A small network was shown many inputs. Here are its activations along a few directions, one row for each input.
Each table varies a few parts of the input and shows all the possible inputs, shuffled.
Descriptions start from the smaller parts, as in this example, which fits no table here: one of 6 places along a line, together with either a single point or one of 9 places around a ring or (one of 2 separate values, together with one of 8 places around a ring).
Shared parts are said once, and a part with two or three values counts as separate values.
(in the rows, 128 means zero)

Other details of the inputs shift rows strongly along two fixed directions, in all tables alike. That doesn't count.

Rows:
row 1: [193  87 163 116 129 112 131  75 144 149 132]
row 2: [142 135 152 168 130 141 133 149 118 145 113]
row 3: [173  93 142 141 117 123 127 100 150 139 124]
row 4: [200 127 182 147 106 112 133  92 101 161 116]
row 5: [150 169 137  95 152 122 115  96 116 121 128]
row 6: [123 164 116 101 171 135 113 145 112 122 115]
row 7: [116 115 127 166  94 133 135 155 141 119 134]
row 8: [ 44  93 119 157 106 145 169 199  85 147 115]
row 9: [141  72 138  96 106 139 123  91  90 129  80]
row 10: [ 33 116  88 101 148 148 109 164 119 121  90]
row 11: [176 117 153 107 122 108 129  70 139 141 139]
row 12: [143 178  95  79 151 139  82  90 114  80 110]
row 13: [ 89 149 106 114 156 132 130 139 158 105 150]
row 14: [101 123 120 181  95 135 139 169 144 127 137]
row 15: [107 131 160 200 122 122 173 216  89 196 133]
row 16: [147 123 151 165 126 140 132 165 104 161 101]
row 17: [187  80 180 170  98  97 168 106 130 189 148]
row 18: [ 83 127 131 201  94 126 177 199 135 154 157]
row 19: [144  73 126  65 133 144 112  73 100 117  78]
row 20: [153 165 125  85 155 123 108  98 106 123 124]
row 21: [113  49 167 152 116 121 148 142 100 206  89]
row 22: [168 124 131  75 139 109 113  62 142 113 144]
row 23: [ 67 177  67  87 142 131 113 140 151  63 154]
row 24: [ 80 159  74 100 132 139 106 141 154  63 139]
row 25: [119 133 131 138 126 119 149 132 144 141 155]
row 26: [ 78 157  99 131 121 127 132 153 147 101 154]
row 27: [108  90 167 217 110 126 180 191 142 188 151]
row 28: [ 89 128  94  37 137 122  76  79 113 106  84]
row 29: [180 155 129  69 170 129  92  67 115 113 109]
row 30: [ 65 118  95  51 158 144 126 121 101 104 108]
row 31: [180 117 154 154 127 135 124 117 108 155 107]
row 32: [156 151 143 122 144 120 127 106 106 143 134]
row 33: [136 141 146 177 109 126 146 162  93 163 127]
row 34: [217  89 198 159 121 116 145 106  98 200 105]
row 35: [168 138 136 121 142 139 107  98 117 122 108]
row 36: [178  80 175 150 117 116 140  98 142 165 138]
row 37: [102 121 120 149 126 140 129 155 152 118 136]
row 38: [115  95 144 188 109 135 150 175 146 146 138]
row 39: [113 147 149 164 148 136 147 164 121 149 132]
row 40: [172  34 181 120 116 128 154  93  87 187  91]
row 41: [ 87 187  98 131 144 137 123 164 110 106 139]
row 42: [128 156  94  56 136 119  94  73 148  64 138]
row 43: [ 68 137 115 157 131 123 159 185 140 133 166]
row 44: [134 137 138 161 111 135 129 171  94 150 106]
row 45: [117 175  98 113 140 144  99 139 109  98 110]
row 46: [ 58 189  90 130 142 139 127 204 101 110 128]
row 47: [174 130 160 148 106 116 133 125  92 163 114]
row 48: [114 134 111  96 157 128 117 117 156 101 148]
row 49: [192  91 172 143  86 104 137  81 129 153 133]
row 50: [ 57 168  70 114 132 145 110 161 156  66 143]
row 51: [105 136 148 197 138 140 162 195 107 170 138]
row 52: [ 55 175  64 116 135 146 113 163 157  66 141]
row 53: [171 154 123  84 132 133  89  90 106 102  93]
row 54: [195  96 171 144  87 105 141  78 131 156 132]
row 55: [206 116 183 134 118 109 137 101  94 182 112]
row 56: [ 94 161  96  84 156 122 117 113 156  91 152]
row 57: [ 73 147  82 141 123 135 126 172 149  87 146]
row 58: [ 68 143 101 131 155 134 141 173 155 109 158]
row 59: [169 124 133  76 148 123 110  58 156 113 131]
row 60: [128 173 113 122 135 141 104 130 121  97 111]
row 61: [ 42 119  89 108 126 141 105 158 112 122  85]
row 62: [165 108 137 116 123 131 109  86 151 117 118]
row 63: [166 126 139  74 138 112 112  57 143 115 142]
row 64: [173 128 124  83 118 107 113  63 141 102 133]
row 65: [197 112 164 141 124 132 118 100 105 157  98]
row 66: [166 115 137  74 150 119 106  61 153 107 133]
row 67: [ 59 175  66 113 133 147 116 159 158  67 142]
row 68: [ 75 174 102 138 170 145 132 181 116 120 136]
row 69: [192  96 160 142  92 102 142  83 133 154 133]
row 70: [151 163 125  93 156 124 113  97 105 125 130]
row 71: [161 139 138 151 113 134 119 120 104 134 112]
row 72: [186  92 154 129 113 126 121  79 149 138 120]
row 73: [109 108 138 159 135 127 154 160 145 145 152]
row 74: [ 89 107 122 191 115 138 156 197 149 138 144]
row 75: [160 153 119  86 153 138  93  98 119 105 101]
row 76: [ 99 107 157 196 105 117 177 186 131 169 164]
row 77: [ 87 150 134 199 109 132 162 217  92 165 135]
row 78: [171  89 147 143 115 127 126 104 145 138 128]
row 79: [115  94 141 189 108 135 152 178 146 146 139]
row 80: [174 117 117  76 139 127  95  62 157  93 119]
row 81: [150 134 120  82 141 110 122  81 146 111 146]
row 82: [ 80 119 124 200  98 123 173 206 132 148 160]
row 83: [142  91 168 179 104 110 165 143 131 174 159]
row 84: [114 109 144 185  91 116 164 168 126 149 155]
row 85: [117 133 109 107 154 125 129 119 160 110 146]
row 86: [105 103 124  61 139 116 101  88 107 145  92]
row 87: [108 153  75  90 133 135 101 115 157  66 135]
row 88: [117 138 102 109 139 143 112 117 159  97 132]
row 89: [ 58 169  63 110 135 144 111 166 155  61 144]
row 90: [148 131 104  99 118 125 109  94 151  91 126]
Description of these inputs: one of 5 places around a ring, together with either one of 2 separate values or one of 6 places along a line or one of 10 places along a line.
Changing only the place on the ring of 5 turns row 28 into row 86. The same change can be made to row 8. Which row results?
> row 30
Changing only the place on the ring of 5 turns row 76 into row 42. The same change can be made to row 15. Which row results?
> row 46
Which other rows does row 59 become when the place on the line of 10 takes its other values? List them by row number.
> row 1, row 13, row 27, row 36, row 48, row 58, row 66, row 73, row 85
Which other rows does row 10 become when the choice among 2 separate values takes its other values? List them by row number.
> row 19
Which other rows does row 21 become when the choice among 2 separate values takes its other values? List them by row number.
> row 40

Rows:
row 91: [129  67 157 156 111 122 155 140 117 170 115]
row 92: [146 117 122 123 135 136 113 101 165 117 134]
row 93: [163 145 139  97 125 107 116  79 106 143 122]
row 94: [167  60 177 201  89 135 156 157 130 196 108]
row 95: [ 63 155 112 199 148 149 155 236 127 151 138]
row 96: [160  84 175 131 126 128 139 106  98 175 106]
row 97: [ 85 142  97 119 109 127 118 151 131 109 120]
row 98: [129 117 120 103 149 121 108  91 162 113 136]
row 99: [118 159 105 109 149 151 104 125 121  88 103]
row 100: [194 126 151 141 131 127 125 100 111 142 110]
row 101: [193 135 141 125 122 122 111  98 106 133 118]
row 102: [177 142 144 119 114 106 111  91 108 145 118]
row 103: [189  98 170 164  92 131 128 119  95 161 102]
row 104: [ 83 142 100 121 119 121 131 129 145 110 150]
row 105: [117 150 111  98 151 128 132 130 104 121 135]
row 106: [ 47 168 105 163 123 124 162 202 137 126 169]
row 107: [ 96 123  98  78 135 133 121 120 123  95 123]
row 108: [143 108 124  85 143 120 118  66 147 108 132]
row 109: [172 109 169 153  88 115 125 110 100 169 103]
row 110: [156 105 125  84 125 119 122  67 135 107 138]
row 111: [137 111 160 148  97 119 142 124  95 171 112]
row 112: [107 164 108 126 156 141 125 149 164 102 150]
row 113: [ 82 137 112 110 140 143 136 154 100 120 126]
row 114: [ 99 144 115  87 168 140 100 126 128 114 110]
row 115: [ 49 159 103 148 139 133 167 207 134 114 173]
row 116: [157 128 122  98 108 113 101  70 147 110 134]
row 117: [100 120 107  91 150 132 107 129 147 112 114]
row 118: [172 120 119 100 115 125  99  73 143  92 133]
row 119: [112 150 110  92 168 132 125 126 114 123 130]
row 120: [177 114 159 120 151 116 117  97 117 161 114]
row 121: [104 167 112 133 121 114 130 147 142 111 154]
row 122: [ 43 141  85 173 114 148 142 227 127 105 130]
row 123: [152 114 128 141 119 136 125 104 147 109 135]
row 124: [169  89 181 188 110 141 143 146 113 189 101]
row 125: [152 167 106  22 187 118  75  44 168  64 135]
row 126: [ 70 167 108 179 138 144 160 209 147 106 158]
row 127: [154 184  89  47 155 126  82  71 150  46 143]
row 128: [ 44 157 106 150 153 137 164 205 143 120 168]
row 129: [173  58 182 221  74 133 168 157 114 186 104]
row 130: [138  76 165 177  74 107 160 139 110 186 115]
Changing only one part turns row 98 into row 117. The same change can be made to row 104. Which row results?
> row 130
What is each input in this table made of?
> one of 5 places around a ring, together with one of 8 places around a ring
Which other rows does row 114 become when the place on the ring of 8 takes its other values? List them by row number.
> row 96, row 99, row 103, row 109, row 111, row 113, row 124
A walk changes only the place on the ring of 5. It starts at row 105 and steps to row 113. List the rest of the walk in order.
> row 107, row 110, row 115

Rows:
row 131: [107 126 122 137 117 121 136 141 140 125 141]
row 132: [110 127 119 145 127 128 128 139 145 126 136]
row 133: [233  39 212 178  66  98 158  71 120 203 121]
row 134: [103 126 132 127 138 135 124 152 101 145 113]
row 135: [202 120 133  55 129 111  85  17 145 101 120]
row 136: [158  90 168 164 101 124 143 151  88 186  95]
row 137: [117 137 125 141 128 128 138 144 129 120 142]
row 138: [125 149 125 147 129 127 135 147 130 132 139]
row 139: [112 124 121 147 121 125 135 142 141 130 138]
row 140: [122 151 125 143 127 126 133 146 130 127 143]
row 141: [119 135 124 141 132 134 137 145 132 127 145]
row 142: [226 129 152  74 137 119  88  30 139 112 109]
row 143: [110 127 118 126 136 133 125 157 102 142 106]
row 144: [100 129 132 126 145 135 133 146 103 142 113]
row 145: [104 115 123 136 115 127 138 139 143 120 141]
row 146: [120 149 126 140 125 122 136 147 128 126 143]
row 147: [108 134 123 138 118 151 124 152  85 132  92]
row 148: [115 121 127 148 124 133 130 148 151 124 131]
row 149: [ 77 179  79  34 182 140  93 104 125  81 113]
row 150: [107 110 123 139 120 133 139 142 145 127 142]
row 151: [122 129 123 141 141 134 142 148 133 121 142]
row 152: [123 148 125 150 135 130 129 146 133 128 136]
row 153: [132 135  95  55 152 131 101  75 154  72 130]
row 154: [119 143 123 140 126 125 140 144 128 124 143]
What is each input in this table made of?
> either one of 6 places along a line or (one of 2 separate values, together with one of 9 places along a line)
What sort of input is row 147?
> one of 6 places along a line

Rows:
row 155: [178 131 139  83 138 122 101  65 123 118 110]
row 156: [ 81 165  79  86 141 127 106 126 147  75 140]
row 157: [ 95 136 109 113 129 125 131 133 137 114 144]
row 158: [185  96 153 136 110 118 126  85 145 140 127]
row 159: [178 130 137  84 137 122 106  66 121 116 113]
row 160: [129 113 144 182  97 125 150 154 131 146 139]
row 161: [139 100 144 140 123 123 141 127 141 140 139]
row 162: [136 106 162 187 109 126 160 165 112 175 128]
row 163: [159 122 142 127 125 122 127 110 118 140 123]
row 164: [121  89 153 196 103 125 165 172 142 168 144]
row 165: [ 89 179  82  84 162 137 103 134 135  83 132]
row 166: [128 161 102  77 153 127  98 102 130  95 126]
row 167: [146 141 123  95 141 129 112  97 124 111 123]
row 168: [ 39 168  95 174 141 145 147 229 127 124 146]
row 169: [118 101 147 170 112 123 162 156 133 158 144]
row 170: [143 100 145 130 112 132 128 129  96 153  95]
row 171: [ 76 162  97 127 146 138 132 170 126 108 138]
row 172: [129 102 133 109 131 136 117 111 109 142  97]
row 173: [194  99 160 141 104 121 127  85 136 141 125]
row 174: [ 96 158 113 118 144 136 121 145 128 114 127]
What is each input in this table made of?
> either one of 2 separate values or one of 8 places around a ring or one of 10 places along a line
A walk changes only the place on the line of 10. It starts at row 174 and steps to row 155. List the rest of the walk in order.
> row 162, row 159, row 167, row 171, row 163, row 166, row 165, row 168

Rows:
row 175: [184 125 146  59 172 121 109  54 136 129 128]
row 176: [119 171 104 101 124 111 111 112 140  98 143]
row 177: [234  93 198 158  90 106 142  95  72 191 103]
row 178: [133 108 160 166 126 120 168 143 116 173 147]
row 179: [ 76 192  92  80 173 140 102 141  91 112 109]
row 180: [114 137 115  92 125 120 134 106 123 109 145]
row 181: [ 99 128  94  57 142 124  94  92 145  94 116]
row 182: [ 43 196  91 179 146 163 126 240 109 119 115]
row 183: [  8 137  80 143 123 135 142 209 140 117 139]
row 184: [186 147 132  78 126 101  96  52 136 111 133]
row 185: [116 176 108 111 151 124 125 126 141  97 154]
row 186: [ 44 171  84 107 159 131 132 167 133 101 160]
row 187: [ 54 172  90 178 158 152 147 222 158 101 158]
row 188: [125 150 102 121 117 132 116 120 146  87 138]
row 189: [165  92 153  94 147 123 119  78 139 135 113]
row 190: [148 115 143 188  95 122 140 153 141 151 136]
row 191: [122 166  95 109 154 142 110 121 155  79 140]
row 192: [ 88 157  93  84 137 118 118 116 134 105 139]
row 193: [136  59 168 224  66 131 179 170 125 177 136]
row 194: [169 123 134  70 122 106 116  50 121 117 129]
row 195: [101 113 122  97 170 140 123 135 151 126 124]
row 196: [149  77 170 202 117 136 159 160 140 171 126]
row 197: [115 165  86  39 163 131  96  97  90  88 107]
row 198: [222  44 205 184 113 127 148 106 135 199 112]
row 199: [179  67 180 189 101 129 155 124 131 173 120]
row 200: [156 115 117  87 135 133  93  70 148  94 117]
row 201: [205 187 130  32 161 120  59  28  98 100  92]
row 202: [169 111 127  87 126 142  99  89  98 109  82]
row 203: [ 73  78 157 217 109 134 187 214 121 192 140]
row 204: [175 101 131 104 105 120 100  66 144 117 107]
row 205: [ 61 174  95 144 120 128 149 184 135  98 168]
row 206: [108 154 114  90 173 128 127 120 137 110 146]
row 207: [181 139 136  94 110 104 114  60 128 111 136]
row 208: [153 115 178 211 114 114 175 171 125 184 154]
row 209: [ 11 170  80 142 142 132 150 217 134 117 160]
row 210: [ 39  81 139 230  82 135 201 243 117 181 151]
row 211: [157 102 157 208  77 118 150 156 135 167 131]
row 212: [ 97 130  96  55 153 131  96  92 143  87 123]
row 213: [155 113 118  95 120 126  95  77 148 104 113]
row 214: [192 119 142 127 118 122 109  80 142 123 129]
row 215: [154 108 120  99 110 128 107  75 142  99 117]
row 216: [129 141 110 128 113 136 127 123 143  93 143]
row 217: [  8 132  84 149 121 139 155 211 133 115 146]
row 218: [123 173 107  95 143 117 109 110 140  93 151]
row 219: [132 150 121 100 147 151  89 117 105 116  78]
row 220: [133 167  91  85 145 147  92 123 111  77 102]
row 221: [212  71 203 222 108 124 167 146 133 207 130]
row 222: [225  81 214 194 109 109 163 118 123 211 137]
row 223: [217  44 196 143  87 118 142  88  73 202  74]
row 224: [  7 164  91 150 153 160 137 236  95 136 102]
What is each input in this table made of?
> one of 5 places around a ring, together with either one of 2 separate values or one of 8 places along a line
Changing only the place on the ring of 5 turns row 221 into row 198. The same change can be made to row 182. Which row results?
> row 219
Which other rows does row 205 become when the place on the line of 8 takes its other values? List them by row number.
> row 176, row 184, row 185, row 207, row 208, row 218, row 222
List by row number the other rows that have the place on the ring of 5 in common with row 181.
> row 183, row 189, row 195, row 203, row 210, row 212, row 217, row 223, row 224
Which other rows does row 197 become when the choice among 2 separate values takes its other values? List them by row number.
> row 179
Which other rows does row 186 become when the place on the line of 8 takes its other values? List them by row number.
> row 175, row 178, row 180, row 192, row 194, row 206, row 209
